A small network was shown many inputs. Here are its activations along a few directions, one row for each input.
Each table varies a few parts of the input and shows all the possible inputs, shuffled.
Descriptions start from the smaller parts, as in this example, which fits no table here: one of 6 places along a line, together with either a single point or one of 11 places around a ring or (one of 2 separate values, together with one of 8 places around a ring).
Shared parts are said once, and a part with two or three values counts as separate values.

Other details of the inputs shift rows strongly along two fixed directions, in all tables alike. That doesn't count.

Rows:
r1: [25 -41 33 16 41 17 -27 -14 0 21 -50 5 15 7]
r2: [43 6 4 5 37 4 -22 32 2 -13 0 1 20 -25]
r3: [5 30 1 -5 -7 43 11 44 26 36 65 -40 7 -29]
r4: [-38 12 -21 -9 -11 -39 11 -21 -13 -26 -21 43 -20 19]
r5: [20 -32 18 9 10 3 -38 -20 -2 -15 -51 1 14 31]
r6: [19 58 -35 4 -44 33 -16 41 -12 4 49 -51 5 -5]
r7: [43 -8 0 12 26 -11 -44 -2 -15 -28 -43 20 17 9]
r8: [20 53 -36 -2 -46 31 -13 39 -1 -3 58 -58 5 -2]
r9: [24 35 -14 -3 -19 13 -22 31 -16 -8 9 -23 4 3]
r10: [-79 1 -8 -23 -35 -9 55 0 -7 18 54 25 -43 -12]
r11: [-99 -3 6 -30 7 -38 69 -24 13 10 -12 70 -52 -6]
r12: [16 -8 -5 6 -21 4 -26 -10 4 -6 -7 -34 17 15]
r13: [21 73 5 -1 -45 29 -6 6 -25 23 39 -71 12 5]
r14: [25 72 -22 -3 -35 24 -14 32 -20 3 46 -48 3 -8]
r15: [-40 -58 15 -10 43 -31 25 -29 23 -8 -47 77 -18 0]
r16: [43 -23 -14 20 -1 15 -26 34 -17 -23 36 -9 22 -26]
r17: [14 26 -6 0 -16 28 21 24 26 26 69 -42 7 -31]
r18: [-45 7 -39 -9 -60 -18 17 -4 -32 -24 39 9 -32 15]
r19: [6 -5 5 -1 -9 20 0 -5 12 29 20 -42 10 -5]
r20: [29 9 -18 11 7 -3 -1 20 7 -15 24 -4 18 -24]
r21: [19 21 28 2 5 28 -2 -6 -11 37 7 -38 13 -9]
r22: [40 20 -31 10 -29 7 -14 11 1 -23 32 -38 8 1]
r23: [33 -33 31 18 34 -3 -10 -36 -7 12 -45 5 28 -3]
r24: [33 -8 -3 12 34 19 -30 47 11 -11 -3 5 17 -18]
r25: [51 -62 -1 23 62 4 -57 27 29 -34 -31 25 31 -13]
r26: [-42 13 -3 -16 -7 -13 49 -6 15 19 26 20 -18 -18]
r27: [34 -7 28 7 43 16 -12 16 10 19 -5 4 20 -35]
r28: [-67 47 -11 -17 -54 -34 49 -39 -18 6 9 -3 -28 27]
r29: [-8 -52 45 4 56 -22 -7 -50 -3 3 -84 52 3 16]
r30: [-81 68 -3 -38 -29 11 66 24 8 45 65 -5 -46 -23]
r31: [27 -21 9 20 2 -21 -20 -42 -12 -15 -45 5 24 23]
r32: [-83 33 12 -34 -28 -5 59 -13 -6 39 11 -2 -44 15]
r33: [-28 -60 19 2 29 -26 15 -56 13 0 -55 45 -20 31]
r34: [-47 -42 3 -4 -3 -51 17 -66 -5 -29 -71 56 -19 46]
r35: [31 10 24 -3 23 33 -9 45 12 31 18 -19 15 -31]
r36: [35 -32 -20 9 14 -4 -50 8 11 -36 -26 4 15 9]
r37: [15 2 -11 1 18 17 -13 45 21 -12 24 -5 6 -12]
r38: [-105 11 9 -34 -26 -41 43 -40 -15 -4 -48 47 -60 53]
r39: [-70 56 -5 -21 -50 -26 44 -33 -18 10 8 -7 -33 29]
r40: [11 59 -7 -2 -54 31 -6 15 -16 24 40 -73 9 5]
r41: [16 -19 22 8 40 27 -18 28 20 21 -7 9 12 -24]
r42: [-32 -30 -3 -5 40 -42 14 -9 6 -33 -45 75 -21 -2]
r43: [-32 -6 4 -18 32 -17 8 29 7 -16 -25 51 -31 3]
r44: [-110 -17 10 -30 -6 -23 57 -40 12 19 -26 48 -57 38]
r45: [43 -69 27 17 71 13 -47 11 37 0 -35 27 29 -18]
r46: [57 -38 -16 23 16 -12 -40 -11 -5 -41 -40 17 29 8]
r47: [-76 50 -17 -33 -11 -14 49 24 2 -1 32 28 -51 -8]
r48: [54 -11 11 15 -2 19 -3 -16 -2 20 8 -45 40 -11]
r49: [40 -30 23 18 23 -1 -9 -34 -4 13 -29 -5 32 0]
r50: [28 30 -31 10 -31 -6 -7 1 -11 -16 24 -22 15 -2]
r51: [15 24 -15 4 -75 16 -2 -1 -39 9 58 -67 3 1]
r52: [40 -31 7 21 0 -6 -30 -30 1 -19 -39 -12 17 24]
r53: [39 -45 -5 21 43 -6 -24 12 22 -36 -20 25 13 -6]
r54: [39 -14 -12 15 17 1 -7 19 11 -26 9 2 27 -21]
r55: [29 -22 13 10 -21 21 -8 -9 -29 25 31 -36 15 -6]
Description of these inputs: one of 5 places around a ring, together with either a single point or one of 10 places around a ring.
Question: Changing only the place on the ring of 5 turns r25 into r45. The same change can be made to r53. Which row results?
Answer: r17
Question: Changing only the place on the ring of 5 turns r41 into r6. The same change can be made to r27. Which row results?
Answer: r7
Question: Which other rows agree with r34 in the place on the ring of 5? List them by row number.
Answer: r5, r12, r13, r28, r31, r38, r39, r40, r51, r52
Question: Change only the place on the ring of 10 in r23. List by row number the other rows that result.
Answer: r1, r19, r21, r29, r32, r33, r44, r48, r49

Rows:
r56: [107 3 8 30 15 23 -67 5 -12 -11 -17 -44 45 2]
r57: [46 -68 23 24 72 16 -62 14 4 -18 -71 48 24 4]
r58: [-61 62 -15 -25 -41 -3 60 26 13 10 51 -18 -28 -8]
r59: [68 -16 12 22 37 29 -54 24 12 16 5 -17 43 -34]
r60: [-83 -20 -8 -16 -33 -45 38 -44 -12 -11 -21 43 -34 37]
r61: [50 71 -16 13 -54 35 -4 9 -17 16 67 -78 30 -16]
r62: [60 -67 24 25 70 -10 -40 6 -6 -34 -73 52 23 -8]
r63: [-17 -20 1 -8 30 -28 15 -9 -3 -15 -20 43 -11 -11]
r64: [-25 -17 3 4 -6 -22 7 -44 -12 -15 -33 40 -7 23]
r65: [8 -14 7 9 17 -20 -18 -36 -10 -21 -52 34 -5 26]
r66: [-23 -38 61 -8 34 -3 3 -33 -17 23 -51 31 -20 15]
r67: [68 -17 15 24 34 35 -35 32 16 -7 0 -24 35 -11]
r68: [-21 -31 -4 -4 22 -11 16 2 -2 -19 -20 48 -26 8]
r69: [2 -44 25 3 61 -23 -13 -11 21 -20 -56 48 11 -1]
r70: [41 44 -25 1 -40 45 10 46 2 25 97 -75 10 -41]
r71: [-93 -16 3 -26 13 -41 49 -27 34 -3 -14 61 -46 12]
r72: [101 16 -5 23 -15 35 -63 25 -13 -3 18 -87 52 -7]
r73: [72 -83 24 36 43 -4 -75 -22 -14 -32 -78 10 45 15]
r74: [36 61 -25 -1 -39 31 19 38 1 31 107 -78 15 -50]
r75: [83 -2 2 23 15 59 -58 46 9 20 35 -51 44 -36]
r76: [-70 67 -23 -29 -44 2 47 34 -2 21 52 -7 -31 -11]
r77: [-97 -5 -11 -29 -10 -37 75 -54 13 23 -45 44 -47 36]
r78: [-41 91 -27 -27 -53 15 40 39 0 38 90 -49 -6 -35]
r79: [-73 5 -12 -25 -18 -42 23 -36 -5 -20 -36 38 -52 45]
r80: [-28 -17 -6 -10 -21 -24 -3 -21 -9 -17 -25 8 -14 31]
r81: [-53 37 -21 -8 -65 -13 44 -21 -18 10 45 -19 -16 12]
r82: [-57 21 -11 -23 -22 2 44 8 29 12 46 -2 -34 2]
Question: What do these inputs look like to the network?
Answer: either one of 2 separate values or one of 10 places around a ring or (one of 3 separate values, together with one of 5 places around a ring)
Question: A walk changes only the place on the ring of 10. It starts at r61 and steps to r64. List the rest of the walk in order.
Answer: r81, r60, r73, r80, r72, r79, r56, r65
Question: Change only the place on the ring of 5 in r82. List by row number the other rows that result.
Answer: r58, r67, r69, r71
